These are the activations of a small neural network, seen along a few directions. Each row is one input.
In each table, some parts of the input vary, and every possible input appears once, in random order.
A made-up example of a description, with smaller parts first: one of 6 places along a line, together with either a single point or one of 9 places along a line or (one of 3 separate values, together with one of 5 places around a ring).
Shared parts are said once, and a part with two or three values counts as separate values.
(in the rows, 128 means zero)

Other details of the inputs vary at random and push rows far along two fixed directions, the same in every table; ignore that.
To show where, the next rows are all for the same input, with only those details redrawn:
[181 163 188 167 134 136 129 159 161 129 123 105 110 154]
[151  93 153 105  64 162  59 111 167  88 165 125 106 109]
[169 140 175 146 112 144 107 142 162 116 136 113 111 139]
[ 78 133 137 116 149 109 152  96 121 137  98 146 158 115]
[108 147 153 134 150 114 151 117 131 138 101 133 146 129]
[104 153 153 138 159 109 162 118 128 144  95 134 150 131]

A family of inputs:
R1: [108 113  65  83 103 136 133  77 147 130 157 169 166 111]
R2: [100 131  97 108 164 109 145 110 122 131 101 139 175 123]
R3: [105  99  99 129 133 135 128 121  89 136 123 136 116 114]
R4: [129 165 134 165 154  88 155 165 117 150 117 118 109 148]
R5: [ 86  90 115  73 123 137 114  85 114 104 133 149 150 105]
R6: [172 135 140 130 123 114 111 175 143 113 160  98  90 145]
R7: [177 155 136 176 132 134 127 195 121 140 138  96  75 164]
R8: [137 146 139 171 159 116 166 156 113 150 101 107 114 138]
R9: [ 86  94 115 107 116 101 122  96 123 123 126 140 136  91]
R10: [112 113 103  86 102 147 146  79 135 130 160 168 144 122]
R11: [ 84 127 112 129 156 145 153 111  83 145  97 147 144 128]
R12: [195 153 172 157 151 163 131 176 120 127 129  99 117 171]
R13: [166 130 135 135  99 138  83 135 176 111 138 116 128 124]
R14: [125 166 145 157 151  78 159 165 135 148 115 110 118 142]
R15: [136 166 158 165 163 124 158 140 121 147 100 131 129 151]
R16: [188 164 142 180 132 153 123 174 157 132 113  95 118 154]
R17: [145 107 115 106 105 133  92 155 109 110 164 107 104 132]
R18: [135 145 111 134 168 131 145 144 106 140 101 121 169 146]
R19: [115  69  71  92  67 181  49  97 128  94 155 143 129  96]
R20: [ 75 104 113 105 117 148 126  92 107 120 113 142 142 105]
R21: [175  99 133 124 115 151  96 153 111 112 157 104 104 132]
R22: [183 100 114 110  71 151 111 121 158 117 198 136  93 124]
R23: [ 82 137 140 120 152 108 155 100 122 139  97 144 158 118]
R24: [152 143 144 149 177 100 166 156 116 141 114 111 122 144]
R25: [172  98  98  85  38 148  82 129 166 101 222 136  81 120]
R26: [142 129 126 144 101 129 111 164 133 121 144 101  87 133]
R27: [ 95 143  99 135 153 109 140 108 120 143  94 149 165 121]
R28: [ 87  93 103 114 120 110 118  97 105 126 128 149 127  97]
- The inputs of R28 and R27 match in every part but one. If R3 is changed in the same way as R28 into R27, which row does it become? => R19
- What is each input in this table made of? => one of 4 places along a line, together with either a single point or one of 6 places around a ring
- Start at R25 and move only the place on the line of 4, one step at a time. The first step leads to R22. Which rows follow, in order? => R10, R1

A family of inputs:
R29: [ 44 130  81 104 156  82 190  89  88 160  93 161 175 102]
R30: [143 114 118 110  89 141  93 145 135 111 156 115 110 120]
R31: [ 89 139 112 137 180 105 159 114  89 155  82 142 158 125]
R32: [175 162 169 157 134 127 145 155 157 141 133 103 116 152]
R33: [130 117 125 117 115 143 100 111 139 101 126 131 136 119]
R34: [127 117 138 109 101 135 104 108 145 121 152 135 119 121]
R35: [ 70 103 110  89 104 127 105  83 113 114 123 158 150  97]
R36: [134 127 126 123 119 129 116 141 129 116 146 112 105 134]
R37: [126 103 125 118  95 143  95 128 127 117 133 118 116 107]
R38: [123 125 128 144 139 131 129 141 120 138 110 116 136 128]
R39: [154 122 132 136 119 124 130 138 142 118 148 127 103 132]
R40: [146 113 123 109 105 141 102 112 154 118 141 129 137 119]
R41: [147 112 131 116  91 150  95 123 163 117 150 125 128 123]
R42: [111 143 128 123 134 121 148 118 142 136 113 137 133 126]
R43: [153 133 133 126 122 138 109 121 151 127 137 134 129 134]
R44: [135 127 126 121 120 121 124 144 122 127 142 109 119 133]
R45: [166 117 112 127 102 138 107 131 143 118 154 123 123 121]
R46: [116  96 126 114 102 136  99 116 120 116 137 115 119 107]
R47: [115 104 122 117 100 142  93 118 119 120 132 133 113 108]
R48: [144 125 157 133 124 135 114 134 143 104 134 123 116 127]
R49: [ 64  96  91  84 112 130 119  76 135 121 126 159 155  99]
R50: [186 159 163 150 142 163 155 150 145 142 136 117 117 167]
R51: [ 90 123  99 104 126 119 130 121 114 124 125 136 129 114]
R52: [159 114 121 110 108 170 114 139 118 115 164 123 110 141]
R53: [158 128 121 143 107 136 120 144 146 127 151 120 122 131]
R54: [156 144 127 155 127 129 132 148 137 139 140 130 120 144]
R55: [144 145 161 144 125 131 118 134 132 121 131 120 121 138]
R56: [127 113 146 117 119 129 115 121 132 111 132 128 136 115]
R57: [ 61 118 109  94 137 108 152  80 121 134 113 150 152 106]
R58: [134 117 138 112 117 166 124 111 119 114 136 136 136 132]
R59: [150 156 133 153 131 116 148 148 130 146 129 131 116 143]
R60: [163 134 163 141 106 141 106 143 148 110 143 104 116 134]
R61: [114 102 126 120 108 139 101 116 124 111 136 119 107 110]
R62: [135 160 144 162 186 139 190 147  91 163  91 122 137 155]
R63: [ 64 135 121 132 171  95 168 108  82 157  87 139 150 121]
R64: [160 147 149 149 125 140 120 144 157 136 136 126 122 149]
R65: [ 69  93  74  94 108 123 124  85 119 119 136 159 147  97]
R66: [ 82 112  92 102 128 121 118 114 105 130 130 147 145 119]
R67: [127 102 112 121 117 146  94 116 126 110 127 124 121 110]
R68: [ 89 113 108  99 122 113 121 112 103 128 137 137 130 121]
R69: [123 111 120 111 126 123 120 135 124 115 141 125 111 129]
R70: [108 110 110 111 127 105 147 112 117 132 134 142 139 112]
R71: [ 72 133  83 107 172 101 162 108  94 140  98 145 161 120]
R72: [143 124 124 132 107 127 126 129 139 120 151 123 106 128]
R73: [169 111 157 144 117 139 105 155 136 118 137 103 100 129]
R74: [124 102 123 128 106 149  87 126 125 119 136 128 118 118]
R75: [155 127 140 132 118 140 105 129 142 113 125 117 139 130]
R76: [142 105 110 108 101 161 131 111 120 120 160 144 121 128]
R77: [136 128 123 120 109 131 106 144 124 124 143 127 110 134]
R78: [130 140 141 146 135 136 127 134 140 119 114 124 136 138]
R79: [142 122 135 139 110 145 104 142 135 117 128 114  99 122]
R80: [141 167 171 164 176 109 163 151 122 144 104 126 135 149]
R81: [165 141 152 135 102 144 106 140 161 126 147 126 107 136]
R82: [168 181 164 176 173 120 152 157 130 144  96 117 139 164]
R83: [165 186 138 173 192 103 182 180 117 161  96 101 139 168]
R84: [142 133 153 136 115 139 112 131 143 107 135 115 114 132]
R85: [136 110  96 115 107 135 110 110 138 112 148 137 123 114]
R86: [ 87  94 110  96 102 137 100  93 126 110 127 141 159 102]
R87: [151 148 137 150 132 111 156 146 131 143 134 114 121 141]
R88: [169 162 176 184 176 115 158 175 119 152 102 106 105 161]
R89: [ 65  77 103  92 126 120 117  89 101 115 119 147 134  89]
R90: [102 118 115 109 146 103 147 131 105 135 122 129 139 126]
R91: [137 144 154 136 150 116 147 131 139 143 126 136 128 137]
R92: [125 110 107 112 107 137 103 138 128 119 147 121 131 123]
R93: [169 127 159 130 116 135 117 142 161 123 148 117 115 132]
R94: [113 175 150 155 173 102 183 142 116 154  79 124 156 143]
R95: [114 117  94 114 124 120 126 103 118 131 137 151 142 114]
R96: [153 132 143 123 101 139 114 133 159 126 140 121 120 128]
R97: [168 133 140 145 103 130 116 142 141 126 160 119  98 141]
R98: [174 137 140 136 120 147 109 135 168 117 138 119 116 139]
R99: [132 102 120 113 105 123 113 117 128 120 157 144 114 118]
R100: [160 136 121 132 130 134 108 149 127 125 141 120 117 142]
R101: [152 128 132 146 140 133 123 143 124 133 111 110 130 132]
R102: [116 137 129 128 160 101 152 143 105 143 118 132 127 144]
R103: [100 152 125 162 181 112 171 140 108 155  80 123 142 140]
R104: [ 29 124  98 103 161 101 157  77  89 144  86 169 190 106]
R105: [146 172 133 166 155 109 176 156 133 151 112 123 118 149]
R106: [ 77 155 127 131 164 103 172 114 110 141  80 141 157 126]
R107: [119 180 155 158 205  90 210 141 129 166  83 131 145 151]
R108: [140 111 111 120 101 150  89 143 142 105 157 118 108 128]
- What is each input in this table made of? => one of 5 places around a ring, together with either a single point or (one of 3 separate values, together with one of 5 places along a line)
- The inputs of R49 and R103 match in every part but the place on the ring of 5. If R40 is changed in the same way as R49 into R103, which row does it become? => R101
- The inputs of R78 and R108 match in every part but the place on the ring of 5. If R35 is changed in the same way as R78 into R108, which row does it become? => R77
- The inputs of R90 and R73 match in every part but the place on the ring of 5. If R66 is changed in the same way as R90 into R73, which row does it become? => R74

A family of inputs:
R109: [ 64 128  50  83 148 112 172  61 118 151 116 188 194 111]
R110: [182 117 141 141  76 153  77 132 176 100 153 111  97 116]
R111: [ 91  96 119  95  90 138  91  79 155  98 144 155 136  98]
R112: [157 171 168 182 175 134 192 157 123 156  94 110 132 159]
R113: [119 145 156 143 151 134 165 126 118 138 115 137 127 143]
R114: [ 46 142  96 129 185  91 173 107  72 152  71 151 154 120]
R115: [163 104 152 128  86 154  70 129 146 102 158 125 120 124]
R116: [ 35 134  92 120 161  86 175  87  78 161  75 153 180 101]
R117: [160  98 123 108  75 153 104 138 141 103 176 108  95 121]
R118: [150 125 147 135 118 136 134 145 133 134 152 124  87 141]
R119: [ 49  72  75  77 127 118 101  69  77 112 114 160 155  80]
R120: [133 146 142 144 153 102 145 117 136 136 109 135 139 126]
R121: [174 163 163 179 143 133 145 151 170 133 109 108 129 148]
R122: [183 189 162 174 179  87 182 179 149 150 115 104 125 166]
R123: [120 144 115 134 130 103 150 147 119 141 125 114 137 132]
R124: [156 112 141 135  97 157 114 128 131 117 143 115 101 121]
R125: [124  87 113  96  98 120  91 101 149 112 156 144 123  98]
R126: [133 119 113 143 124 140 107 138 115 120 115 114 117 120]
R127: [ 97 127 132 120 134 124 151 106 104 134 122 145 120 122]
R128: [188  98 168 127  89 176  83 130 149  95 170 120  99 131]
R129: [140 134 154 121  97 148  89 137 148 114 142 121 119 136]
R130: [100 176 134 157 191  74 201 137 129 172  88 139 138 144]
R131: [119  93 129  90  90 169 101 103 133 107 142 126 132 108]
R132: [180 194 185 175 188 112 171 163 159 151  91 106 143 170]
R133: [181 125 130 137 122 132 100 171 130 108 156  98  98 144]
R134: [ 92  98  60  70 109 154 143  66 107 133 157 178 161 111]
R135: [214 148 103 152 119 173 108 167 147 126 159 121 109 168]
R136: [161 102 105 121  88 149  80 157 136  97 162  97  98 122]
R137: [ 97 174 134 160 182  80 191 149 105 178  94 135 136 149]
R138: [129 161 131 167 161  99 171 159 118 170 102 115 133 143]
R139: [116 142 133 152 157 131 137 142 114 129 102 128 128 142]
R140: [120  93 123 105  88 132  77 101 119 109 150 140 127 101]
R141: [171 129 162 121  83 160  72 132 189  95 157 116 102 133]
R142: [ 38 138 102 101 172  95 181  76 118 151  65 152 198 104]
R143: [145  98 115 117  83 136  90 122 167 114 156 123 108 104]
R144: [129 138 159 120 158 136 155 123 116 137 113 128 146 139]
R145: [159 115 142 122 123 158  82 144 133 105 132 109 122 134]
R146: [159  98 126 138  92 173  70 142 143  95 141 108 110 122]
R147: [ 46 153 111 124 177  75 188  84 107 156  77 163 165 113]
R148: [141 168 142 150 138 100 152 167 129 141 133 114 114 155]
R149: [127 139 125 118 116 105 133 133 152 118 145 128 116 128]
R150: [ 86  92 106  83 101 153  75 104 121  98 132 137 131 107]
R151: [119 134 145 137 115 133 115 126 132 124 129 136 129 132]
R152: [108  56 113  71  69 156  72  71 114  90 169 151 116  84]
R153: [175 117 151 127  71 170  63 146 164 104 153 100 113 128]
R154: [143 157 146 143 175  99 193 152 106 151 120 118 128 155]
R155: [135 124 120 142 160 113 133 150 107 141 119 120 119 135]
R156: [168 149 154 141 122 129 148 165 136 127 156 109  87 157]
R157: [ 68  87  86  70 104 100 112  89 100 116 148 151 155  93]
R158: [160 172 165 175 134 120 133 163 133 142 122 115 104 154]
R159: [133 128 141 134 159 113 167 133 109 153 126 131 121 138]
R160: [194 135 152 155 113 173  84 177 153 108 129  84 103 149]
R161: [181 186 182 190 185 111 172 160 156 148  97 115 138 166]
R162: [ 55  81  32  49  87 140 109  48 104 127 157 192 182  89]
R163: [133 133 134 140 142 103 136 142 118 150 129 129 129 133]
R164: [107 121 118 129 146 118 172 124 107 155 117 130 128 123]
R165: [101 112  93 129 142 120 132 133 104 141 111 122 128 116]
R166: [147 122 117 124 108 133  99 158 131 105 157 109  93 137]
R167: [ 87 116 116 124 121 127 128 105 117 132 109 139 160 110]
R168: [130 146 152 129 145 124 128 132 124 137 112 125 153 137]
R169: [128 137 136 152 172 126 141 140 106 132  97 126 144 140]
R170: [ 65  67  74  76  95 132  81  93 105 108 148 151 117  89]
R171: [ 85 143 142 110 157 127 168 108 108 142 105 142 146 133]
R172: [198 145 143 149  99 131 114 170 178 113 156  93  97 140]
- What is each input in this table made of? => one of 4 separate values, together with either a single point or (one of 3 separate values, together with one of 5 places along a line)
- The inputs of R148 and R149 match in every part but the choice among 4 separate values. If R140 is changed in the same way as R148 into R149, which row does it become? => R120
- The inputs of R111 and R151 match in every part but the choice among 4 separate values. If R121 is changed in the same way as R111 into R151, which row does it become? => R167
- Which other rows does R131 become when the place on the line of 5 takes its other values? List them by row number. => R112, R117, R124, R164
- Which other rows does R168 become when the choice among 4 separate values takes its other values? List them by row number. => R132, R144, R145
- Start at R160 and move only the place on the line of 5, one step at a time. The first step leads to R146. Which rows follow, in order? => R126, R165, R136
- Which other rows does R134 become when the choice among 4 separate values takes its other values? List them by row number. => R109, R135, R162

A family of inputs:
R173: [130 150  98 155 167 131 153 161 101 152  93 112 145 151]
R174: [106  94 131  91  97 165  83 106 123  95 142 132 117 113]
R175: [ 59  90  73  75 154  98 146  84  78 125 115 153 174  98]
R176: [148 113 165 130  96 124  65 123 171 101 138 121 112 110]
R177: [199 142 175 140 112 150  85 172 153  97 151  90 106 154]
R178: [172 195 199 185 188  88 165 196 130 154 102  97 111 178]
R179: [133  93  85 112  82 164  71 133 127 102 160 122  96 118]
R180: [ 83 143 135 136 178 126 156 106 118 142  57 137 188 120]
R181: [139  93 155 127  70 163  62 108 156  97 136 118 112  97]
R182: [116 166 147 137 148  90 184 110 174 150 106 134 156 130]
R183: [113  79  85 108  68 150  73 124 110 110 160 121 103  99]
R184: [160 115 154 124  95 147  64 122 172  87 135 114 134 113]
R185: [172 132 170 155 107 169  84 138 172 102 124 111 106 133]
R186: [ 89 161 127 130 159 123 177  69 145 157  92 179 196 127]
R187: [167 203 121 169 165  80 211 185 151 174 126 111 114 169]
R188: [221 118 149 155 118 181  94 177 141 111 151  89  97 155]
R189: [100 162  70 125 157 111 187 104 110 170 114 172 169 141]
R190: [125  63 110 100  80 155  84 109 106 106 164 125 105  96]
R191: [109 143  94 114 169 119 198  86 104 164 119 176 174 136]
R192: [159 109  93 119  92 137  74 151 134 101 161 110 114 126]
R193: [ 45 107 120  97 138 116 143  92  79 135 100 144 155 102]
R194: [179 135 189 171  91 148  88 148 174 108 136 107  77 132]
R195: [ 49 126 107  70 133  86 179  79 125 140 128 158 168 108]
R196: [155  92 106  82  74 130 117 115 161 108 196 133 103 110]
R197: [ 57 125  82 129 142  91 161 123  82 150 113 145 123 113]
R198: [176 191 185 183 194 142 169 189 122 152  81  89 135 182]
R199: [145  78 127 116  77 148  88 128 122 102 177 126  74 109]
R200: [143  94 100 113  78 121  58 147 135 105 176 120  89 113]
R201: [ 71 132 107  81 137 132 161  63 114 143 125 181 183 122]
R202: [182 178 158 191 199 130 188 184 112 159 100 100 108 177]
R203: [191 180 171 192 196  86 175 197 120 163 114  99 102 173]
R204: [  5  97 106  79 134  96 152  68  74 131 103 168 150  90]
- The inputs of R181 and R190 match in every part but one. If R180 is changed in the same way as R181 into R190, which row does it become? => R188
- What is each input in this table made of? => one of 4 places along a line, together with either one of 2 separate values or one of 6 places around a ring
- Start at R192 and move only the place on the line of 4, one step at a time. The first step leads to R175. Which rows follow, in order? => R177, R184
- Which other rows does R200 become when the place on the ring of 6 takes its other values? List them by row number. => R173, R179, R183, R192, R197
